Each row below holds a small network's activations on one input, seen along a few directions.
Each table varies a few parts of the input and shows all the possible inputs, shuffled.
Descriptions start from the smaller parts, as in this example, which fits no table here: one of 4 places along a line, together with either a single point or one of 9 places around a ring or (one of 2 separate values, together with one of 5 places around a ring).
Shared parts are said once, and a part with two or three values counts as separate values.

Other details of the inputs shift rows strongly along two fixed directions, in all tables alike. That doesn't count.

Table:
x1: [-16   7  13  -6   3  19   6 -18  -2  -3   4  -9]
x2: [  4  -6  -4   7 -25 -45  15 -17   9   3  -8   9]
x3: [  4  -2   9  -6  20  12 -16  33   2  -2  -3  -5]
x4: [-10   5  -6   8  -4  15  11 -29 -18  -2  15   4]
x5: [  1  -3  14 -10  11   6  -6  14  10  -5 -13 -12]
x6: [-10   7  -6   6  -4  17   9 -26 -15  -1  12   5]
x7: [  7  -4   7  -5  14   6 -18  34   8   2  -8  -2]
x8: [  9  -2   4  -9  12   4 -14  32   9   2  -6  -6]
x9: [-18  10  -1   3   8  37   8 -18  -8  -3  18   0]
x10: [  6  -4  -4   6 -24 -52  10 -13  11   0 -10   6]
x11: [  9  -5  20 -14  13  -2 -16  36  12   2 -21 -15]
x12: [  9  -6   7  -6  19   6 -17  39   6  -2  -6  -7]
x13: [ -8   3  -4   4   5  25   5 -17 -15  -1  10  -3]
x14: [  7  -1   5  -9  11   2 -15  31   9   2  -5  -3]
x15: [  7   1   6  -3   8  11 -11  17  -2   6  -7  -1]
x16: [ 10  -4  -7   1  -2 -10  -2   6  -3   4  -5   2]
x17: [ 8 -3  3  2  5 -3 -8 15 -7  2 -5  2]
x18: [ 11 -10 -21  11 -30 -58  11 -10   8   1   0  21]
x19: [-10   5  -7  -2   2  18   6 -13  -1  -1  11  -3]
x20: [ 14  -7 -22  12 -35 -55  14 -20   0   6  -2  21]
x21: [-10   3  -3   5   3  14   6 -10  -7  -5  13   3]
x22: [ -5   2 -10   6 -10   5  10 -28 -11   1  12   5]
x23: [  5  -3 -11   5 -14 -26   5  -2   8   3   1  11]
x24: [ 12  -7 -13   8 -21 -37   3  -5  -2   4  -4  15]
x25: [ 5 -3 -3 -2  3  4 -6  5 -4  3 -3 -1]
x26: [-13   7  -4  -2   9  29   5 -12  -6  -4  14  -5]
x27: [-16   7   9   1  -1  19  13 -26   0  -7   5  -3]
x28: [  9  -2   9 -10  20   7 -20  42   7   0  -8  -5]
x29: [  8  -4  17 -10  12  -7 -17  33  15   0 -21 -15]
x30: [  4  -3  14  -9  11  -2 -12  23  13   0 -20 -14]
x31: [-10   4 -13   6 -16  -5  15 -27  -2  -2  15   9]
x32: [  4  -4   2   2 -15 -36   4   0  11   0 -14   2]
x33: [-14   6   5  -1  -4  15  14 -28   0  -8   8  -7]
x34: [ 17  -9 -23   9 -29 -52  11 -13   2   7  -6  16]
x35: [  9  -6   6  -8  23   9 -18  41   5  -1  -9  -8]
x36: [  0   1  13  -2   4  -5  -5  11  10   0 -15  -7]
x37: [ -8   5   4   5  12  32  -1  -7 -15   0   8  -1]
x38: [-15   4   4  -2  -4  12  14 -27   0  -3   4  -8]
x39: [ -6   8   1  -2   3  23   0 -10  -9   2   8  -1]
x40: [ 10  -6  -1  -4   6  -9 -12  26   9   1  -4  -1]
x41: [-19   8  11  -3   0  22  11 -23  -4  -4   5  -7]
x42: [  7  -2   3  -4   8  -4 -10  27   6   0  -5   1]
x43: [ 12 -10 -13   1  -9 -31  -1  10  10   2  -5   6]
x44: [-11   7  -3   3  -2  23   6 -24 -14  -1  14   2]
x45: [  2  -1  13  -7   2  -6  -3   8   8  -4 -10  -6]
x46: [ 14  -4  10  -5  14   4 -21  36   2   6 -15   0]
x47: [ 12  -8 -19   8 -21 -47  10  -5   7   1   2  13]
x48: [ -8   4  -3   6   3  23   6 -21 -16  -2  14  -1]
x49: [-11   5  10  -2  -1  12   8 -15   2  -7   1  -5]
x50: [ -7   8   1  -2   6  32   0 -12 -10   2  10  -6]
x51: [ -8   6  -5   8  -3  17   9 -24 -13   2  11   6]
x52: [ -6   5 -10   6  -7  10  12 -29 -13   1  14   3]
x53: [-15   6   3   3  13  35   3  -8  -8  -4  14  -2]
x54: [ 14  -5  -8   4 -11 -30  -1   4  -2   5  -5  10]
x55: [ 3 -2  1 -3  5 -3 -9 16  5  0  0  1]
Each input here is: one of 5 places along a line, together with either one of 3 separate values or (one of 2 separate values, together with one of 4 places along a line).
Q: The inputs of x39 and x34 match in every part but the place on the line of 5. If x14 is changed in the same way as x39 into x34, which row does it become?
A: x19
Q: The inputs of x6 and x51 match in every part but the place on the line of 5. If x49 is changed in the same way as x6 into x51, which row does it become?
A: x27
Q: List by row number the other rows that have the place on the line of 5 in common with x33.
A: x8, x11, x12, x22, x29, x40, x47, x48, x50, x52
Q: Which other rows does x26 become when the choice among 2 separate values takes its other values? List them by row number.
A: x16

Table:
x56: [  3  -3 -15  10 -16 -13   9 -22 -12   3  10  12]
x57: [ 16  -6   5  -2  13  -6 -21  39   1   4 -10   4]
x58: [ -7  -1  -2   8 -18 -22  16 -30   0   0  -3   0]
x59: [ 13  -5   0 -10  17   4 -17  38   4   2  -7  -5]
x60: [-4  7 -4  1  8 29 -4 -2 -9  4  7  0]
x61: [ -8   3   0   5 -22 -24  17 -31   3  -4   2   6]
x62: [ 16  -9  -5   3   0 -20  -9  24   3   1  -2   8]
x63: [ 16  -5   0  -1  11  -9 -19  44   7   6 -10   5]
x64: [  3   1 -14   4  -6  -1   3 -12  -6   4   8   6]
x65: [ -5   5   3  -3  16  37  -3   0 -16   1   9  -6]
x66: [ 13  -7   0   1 -22 -61   6   5  19   0 -13   8]
x67: [-8  3 -2 -4 11 33 -5  2 -7 -2 12 -6]
x68: [-14   2   0  -1  -9   3  17 -29   7  -6   4  -4]
x69: [ 19  -7  -7   7  -5 -33 -10  26   3   5 -11  16]
x70: [ -9   2   5   5  -5  -8   9 -18   2  -6  -2  -2]
x71: [-18   7  10  -6  11  27   2 -10   5  -6   2 -17]
x72: [ -4   0 -15   4  -4   2   5 -12  -4   1  13   7]
x73: [  0   0 -17  12 -16 -16  16 -28 -13  -2  14  15]
x74: [ 14 -12  -2   4 -21 -59  10   4  21  -1 -16   9]
x75: [-10   2   7   1  -6   7  14 -25  -1  -3  -2  -4]
x76: [-10   8  12 -10   2  19   0  -8   3  -2  -1 -13]
x77: [ 10  -4  13  -9   9 -10 -15  29  14   2 -24 -15]
x78: [  7  -2  24 -13  10  -1 -17  31   9   3 -22 -13]
x79: [ -9   3   0  -3 -15 -14  13 -21   9  -3   2  -2]
x80: [ -7   7   2   1  13  37  -6   2 -14   4   7  -1]
x81: [-13   5  20  -5  12  27   1  -4   2  -7  -5 -10]
x82: [ -5   4   4  -3  17  35  -9   4 -12   3   6  -3]
x83: [ -3   4  -2  -3   9  31  -6  -1 -10   1  10  -5]
x84: [ -4   1 -14   6  -5   2   5  -9  -3   2  11   8]
x85: [ -2   3 -12   2  -3  12   6 -18 -12   2  12   2]
x86: [ -3  -1  -5   4 -20 -20  19 -33   7  -2  -2   2]
x87: [-10   6   2   1  17  38  -5   2  -8  -1  16  -1]
x88: [  8  -6  15  -5   7 -21 -11  30  17  -1 -20  -9]
x89: [  1  -1  -9   8  -6  -3   3 -10 -10  -2  10  10]
x90: [ 15  -5   4  -5  17   1 -17  42   2   2  -6  -2]
Q: What is each input in this table made of?
A: one of 5 places around a ring, together with either one of 3 separate values or one of 4 places along a line
Q: The inputs of x85 and x90 match in every part but the place on the ring of 5. If x77 is changed in the same way as x85 into x90, which row does it become?
A: x88
Q: A walk changes only the place on the line of 4. It starts at x69 and steps to x57. List the rest of the walk in order.
A: x89, x73
Q: List by row number the other rows that have the place on the ring of 5 in common with x75.
A: x56, x58, x65, x78, x80, x82

Table:
x91: [ 12  -5   3  -6  18  12 -18  38   3   4  -8  -1]
x92: [-19  10  15  -6  19  48  -5  -2  -3  -5   7 -11]
x93: [  5  -4  -3   4 -10 -28   5  -1   5  -1  -3   6]
x94: [-14   6  -4   1  -7  12  15 -31  -6  -3  11  -3]
x95: [  8  -2  12 -10  11   3 -14  29   9   3 -14  -9]
x96: [  9  -1   1  -3  11   5 -16  28  -3   4  -4  -2]
x97: [ 10  -3   3  -5   9   3 -15  26  -2   3  -2  -1]
x98: [  9  -3  -1   8 -12 -23   3  -8  -6   5  -9   9]
x99: [-15   7  -2   2  -3  19  13 -32  -7  -3  12  -4]
x100: [  1  -2  -6   2 -16 -22   8 -14   6   2  -3   4]
x101: [  7  -6  -3   5  -8 -29   3   3   6  -1  -5   5]
x102: [ -9   4  -1   4  -7   0  10 -20   1  -3   7   3]
x103: [  7  -4 -17   8  -9 -20   2  -2  -2   5   3  11]
x104: [  6  -4  11  -4  13   2 -14  29   7  -1 -12  -7]
x105: [  5  -5  -3   3 -11 -29   4   2   7  -1  -5   7]
x106: [-14   8  -9   5  -2  31  12 -32 -15  -5  24   4]
x107: [  2  -2  -6   1 -14 -22  10 -13   4   0  -2   3]
x108: [-12   6  11  -7  17  39  -6   0  -4  -3   2 -15]
Q: What is each input in this table made of?
A: either a single point or one of 5 places around a ring or (one of 2 separate values, together with one of 6 places along a line)
Q: A walk changes only the place on the ring of 5. It starts at x91 and steps to x103. List the rest of the walk in order.
A: x96, x97, x106
Q: Which other rows does x94 become when the choice among 2 separate values takes its other values? List them by row number.
A: x93
Q: Which other rows does x92 become when the choice among 2 separate values takes its other values? List them by row number.
A: x100

Table:
x109: [ -8   4   4   2  -5   4  10 -21  -5  -5   3  -1]
x110: [-10   4   5  -4   7  15  -1   2   8  -3   0  -6]
x111: [-13   4  -5  -1  -7  14  12 -33  -5   0   9  -9]
x112: [  8  -4 -15   8 -19 -32   7  -8  -5   5   4  17]
x113: [  9  -1  24 -15  20  15 -26  42   5   5 -23 -16]
x114: [ -9   6   3  -2  -5   9   9 -22  -1  -2   4  -1]
x115: [ 16  -7 -14   4 -14 -38   1   9   3   8  -4  16]
x116: [-14   5   2  -4   4  20   9 -17   1  -6  12 -10]
x117: [ -6   2  -2   5   5  22   1  -8 -12  -2  11   3]
x118: [-10   4 -14   6  -6  18  12 -28  -9  -1  17   6]
x119: [ -7   7 -14   6  -4  15   9 -22  -8   0  16   4]
x120: [ 12  -5  17 -19  21   7 -21  43  12  -1 -20 -18]
x121: [ 14  -9 -19  13 -23 -51  10  -7  -3   5   0  20]
x122: [ 15 -10  -3  -6   9  -3 -16  32   4   3  -7  -2]
x123: [-11   5 -11   6  -6  20  11 -30 -11   0  19   9]
x124: [ 23 -10 -15  12 -14 -50   0  10   2   3  -8  15]
x125: [ 17 -11 -18   2 -13 -40   0  10   2   5  -2   9]
x126: [ 10  -6 -15   7 -29 -48  14 -20   8   7 -10   8]
x127: [-8  4 12 -1  7 14  2 -2  0 -5  2 -5]
x128: [ 15 -13 -22  17 -25 -51  12 -14  -2   2   0  22]
x129: [ 19 -12  -3   6 -14 -50   0   8   7   5 -21   4]
x130: [-15   7   4   3  -4  20  11 -32 -11  -1   6  -6]
x131: [-14   5   4   2  -4   6   7 -14   2  -5   7   1]
x132: [-6  5  8 -5  3 18 -2 -7 -1  4 -4 -9]
x133: [ -7   6  -9   1   2  20   6 -11  -9   2  12   2]
x134: [ 10  -3  16 -14  18   3 -18  43  17   1 -18 -12]
x135: [ -9   9  -9   6  -3  18   7 -24 -10   0  18   6]
x136: [ -3   2 -14   3  -3   8   4 -15  -7  -1  15   0]
x137: [ 21 -12 -16  11 -15 -52   3  10   0   5  -8  17]
x138: [ 12  -5  20 -10  21   4 -19  41   7  -2 -21 -12]
x139: [  7  -6  13 -15  20   0 -22  46  17  -2 -16 -15]
x140: [-12   9  -7   7  -3  21   6 -25 -14  -1  19   5]
x141: [  2  -1  26 -12  30  20 -25  50   9  -2 -18 -14]
x142: [ 16  -7  -4  -2 -15 -41   2   8  14   3 -17   4]
x143: [ -8   5   4  -2  11  35  -6  -1 -10  -1  10   0]
x144: [  6  -5  20  -8  25   7 -21  47  11  -2 -19 -11]
x145: [-27  12   4   1   2  32  11 -30  -3  -6  16  -2]
x146: [-9  6 14 -4  7 17 -1  2  2 -4  2 -6]
x147: [  8  -1  23 -15  22   9 -22  46  15   1 -17 -11]
x148: [-22  13  14  -5   9  47   6 -23 -10  -7  12 -11]
x149: [  6  -7  -9  12 -22 -46  17 -17   6  -3  -1  11]
x150: [-15  11   0   5  11  43   2 -18 -17  -4  19  -2]
Q: The inputs of x113 and x111 match in every part but one. If x131 is changed in the same way as x113 into x111, which row does it become?
A: x139
Q: What is each input in this table made of?
A: one of 6 places along a line, together with either one of 3 separate values or one of 4 places along a line
Q: Which other rows does x143 become when the choice among 3 separate values takes its other values? List them by row number.
A: x112, x140
Q: Which other rows does x137 become when the place on the line of 6 takes its other values? List them by row number.
A: x112, x115, x121, x125, x133

Table:
x151: [-18   2 -17   8  -9   2  19 -34  -3  -7  24   1]
x152: [  5   1   1 -19  14  31 -14   9  -2   7  -6 -20]
x153: [ -7   0  -8  13 -11   3  14 -36 -15  -1   8   6]
x154: [ -3   4  19  -5  15  22  -7   8  -7  -3  -6 -13]
x155: [ -8   4  -2  10  -7  11   7 -25 -13   2   4   8]
x156: [ 12  -2  10   1  -1 -20 -11  20   2   8 -19   3]
x157: [ -1   3   4   5 -17 -24   8 -16  -2   2  -4   7]
x158: [ 2  2 -4 -2  4  2 -9 18  4 -1 10  6]
x159: [ 16  -8  -7   2   3 -13  -6  22  -2   1  -2   7]
x160: [ 18  -3  -5 -13  -5 -11 -13  19   7  13 -18  -7]
x161: [ 15  -9  -6   4   3 -14  -5  13  -4   3  -6   7]
x162: [-11   8 -16  12 -14   7  18 -37 -13  -1  24  18]
x163: [ 11 -10   4  -3  -1 -25  -3  20  15  -4 -15  -4]
x164: [-1  1 17 -9  4  2 -6 14  9 -1 -9 -5]
x165: [ -1  -4  -3   5 -18 -27  17 -24   1  -5   1   4]
x166: [-20   7   0  -1   9  29  10 -20   3  -9  12 -12]
x167: [ -2  -1   6  -3  -6 -12   5  -1  15  -3  -4   1]
x168: [-2  0 -6  0  8 13 -2  5 -4 -5 15 -2]
x169: [  6  -6 -11   4 -16 -44   7   3  21   1  -7   8]
x170: [-12  10  22  -5  29  54 -12   6 -16  -1  -1 -18]
x171: [ -1   3   6  -1  15  30 -10  14  -8   4   0   3]
x172: [  2  -3  -4  -3   1 -14  -7  22  13   1   0   3]
Q: The inputs of x154 and x157 match in every part but one. If x168 is changed in the same way as x154 into x157, which row does it become?
A: x158
Q: What is each input in this table made of?
A: one of 2 separate values, together with either a single point or one of 10 places around a ring
Q: Which other rows does x170 become when the choice among 2 separate values takes its other values? List them by row number.
A: x156
